These are the activations of a small neural network, seen along a few directions. Each row is one input.
Each table varies a few parts of the input and shows all the possible inputs, shuffled.
Descriptions start from the smaller parts, as in this example, which fits no table here: values(3) and (point or line(11) or (line(4) and ring(5))).
Shared parts are said once, and a part with two or three values counts as separate values.
(in the rows, 128 means zero)

Other details of the inputs vary at random and push rows far along three fixed directions, the same in every table; ignore that.

A family of inputs:
x1: [145 203  88 204 109  66 139 102 159 169 144  86 163]
x2: [192 194  74 173 115  69 143 129 165 152 119 144 158]
x3: [160 237 175 187 128  67  82 164  69 120  52 149  69]
x4: [ 94 151 117 194 149  72 177 100 244  44 130 214 121]
x5: [137 108 108  68 102 152 126 115 133 158 134 114 127]
x6: [ 64  73 213 171 195 169  52 119  82  56  96 232 108]
x7: [121 120  91  60 104 144 127 132 120 153 142 132 124]
x8: [130 105 114  74 126 158 157 135 122 153 143  77 120]
x9: [176 196  93 176 106  76 178 155 158 126 124  93 143]
x10: [ 76  62 243 187 205 181  72 118  87  61 115 196 100]
x11: [149  90 105  88  82 140 123 115 116 138 131 117 157]
x12: [ 68  43 153 136 180 177 158  95 198  84 178 180 134]
x13: [122 140 181 115 149 160  42 160  20 154  81 153  91]
x14: [176 194 100 176 141  90 189 153 170 166 125  88 131]
x15: [128 108 103  86 127 167 141 148 121 161 149  92 140]
x16: [163 233 192 197 143  84  99 175  73 113  57 103  65]
x17: [142 100 105  84 111 157 123 120 129 172 136 121 146]
x18: [132 102  96  87 115 150 130 147 110 150 144 115 166]
x19: [136 101 123  73 120 153 151 136 127 160 150  86 119]
x20: [129 103 100  79  96 137 133 143 107 129 139 109 159]
x21: [135 116  91  58 109 142 113 112 128 152 136 131 129]
x22: [148  84 120  93  99 141 147 136 109 139 148  89 149]
x23: [139  93 124  75 100 139 151 134 121 140 144  83 124]
x24: [119 144 201 110 156 171  63 165  29 134  83 102  68]
x25: [126 250 187 214 147  76  63 121  78 156  77  93  73]
x26: [132  96 116  76 106 143 158 133 115 133 136  73 125]
x27: [ 61  68 230 186 212 189  76 140  83  50 113 178  96]
x28: [ 67 146 127 245 149  71 163  68 230  61 164 152 147]
x29: [130 112  87  72 111 148 117 127 120 167 133 146 152]
x30: [153  89 102  97 101 152 120 120 118 159 137 123 164]
x31: [ 90 144 195 144 149 155  24 115  21 171  99  93 100]
x32: [134 135 186  99 126 137  32 132  24 120  66 143  81]
x33: [177 199  74 175 110  72 157 149 156 153 125 145 154]
x34: [188 195  77 164  96  57 146 124 162 131 114 139 151]
x35: [141 101 121  71  92 139 141 119 120 139 142  99 130]
x36: [ 74  33 154 141 152 159 158  89 185  48 173 178 145]
x37: [186 184  97 189 132  84 187 152 158 153 126  89 149]
x38: [107 139 134 205 148  82 183  95 251  51 133 187 115]
x39: [ 57 155 132 227 150  69 166  65 242  61 160 146 122]
x40: [162 209  93 146 102  62 172 153 171 129 114 109 126]
x41: [ 65  29 148 146 166 163 175 104 179  43 168 151 140]
x42: [137 102  88  76  83 130 117 121 106 132 128 142 163]
x43: [132 102  88  81  84 133 124 132 102 133 140 134 154]
x44: [138 110 119  69 112 154 141 121 127 159 149 101 125]
x45: [141  94 119  89 128 159 147 141 123 174 153  92 138]
x46: [188 208 200 227 163  90  98 175  66 148  70 114  95]
x47: [123 112  98  74 124 156 132 148 121 163 143 114 148]
x48: [ 44  63 137 107 173 167 156 113 197  64 167 178 120]
x49: [140 108  88  74 117 148 110 117 124 166 139 137 148]
x50: [126 120  90  55 102 142 120 121 125 153 130 140 133]
Description of these inputs: ring(5) and (point or ring(9)).
Q: The inputs of x5 and x38 match in every part but the ring(5) part. If x19 is changed in the same way as x5 into x38, which row does it become?
A: x23
Q: The inputs of x43 and x3 match in every part but the ring(5) part. If x42 is changed in the same way as x43 into x3, which row does it become?
A: x4
Q: List by row number the other rows that have the ring(5) part in common with x14.
A: x12, x13, x15, x17, x29, x31, x45, x47, x49
Q: Change only the ring(5) part in x34. List by row number the other rows that result.
A: x2, x21, x32, x49
Q: Change only the ring(9) part in x10. List by row number the other rows that result.
A: x2, x6, x18, x27, x30, x33, x37, x46

A family of inputs:
x51: [108 116 160 140 156 145 104 124 123  99 112 173 110]
x52: [138 118 127 120 120 133 131 129 112 136 134  98 139]
x53: [115 135 115 113 117 128 105 110 121 148 132 124 132]
x54: [ 84 121 169 154 163 143 103 111 123 113 129 134 106]
x55: [132 120 133 118 114 131 135 129 119 136 132  98 131]
x56: [104 107 157 157 151 138 100 123 114  96 114 165 123]
x57: [122 134  95 134 131 105 169 120 194 109 142 159 138]
x58: [133 124 117 101 105 125 120 124 111 129 125 125 126]
x59: [137 120 124 119 125 141 133 138 112 149 138 111 140]
x60: [122 131 104 140 139 112 185 126 197 114 150 132 134]
x61: [104 105 167 162 160 146 114 130 116 102 121 140 118]
x62: [187 237 138 204 129  66 114 157 108 151  80 137 116]
x63: [139 124 125 107 128 146 135 136 120 147 129 112 126]
x64: [118 136 100 137 125 107 162 119 193  99 144 153 135]
x65: [143 123 113 106 119 134 116 132 118 147 127 137 136]
x66: [130 126 126 103 119 138 133 139 120 135 131 102 121]
x67: [138 120 117 112 110 127 115 122 108 132 127 123 144]
x68: [132 122 123 111 103 123 119 122 116 132 125 124 136]
x69: [141 119 125 113 130 141 131 138 120 150 134 112 130]
x70: [133 122 126 109 115 132 136 131 115 134 132 100 120]
Q: What do these inputs look like to the network?
A: values(2) and (point or ring(9))
Q: The inputs of x60 and x57 match in every part but the values(2) part. If x59 is changed in the same way as x60 into x57, which row does it become?
A: x62
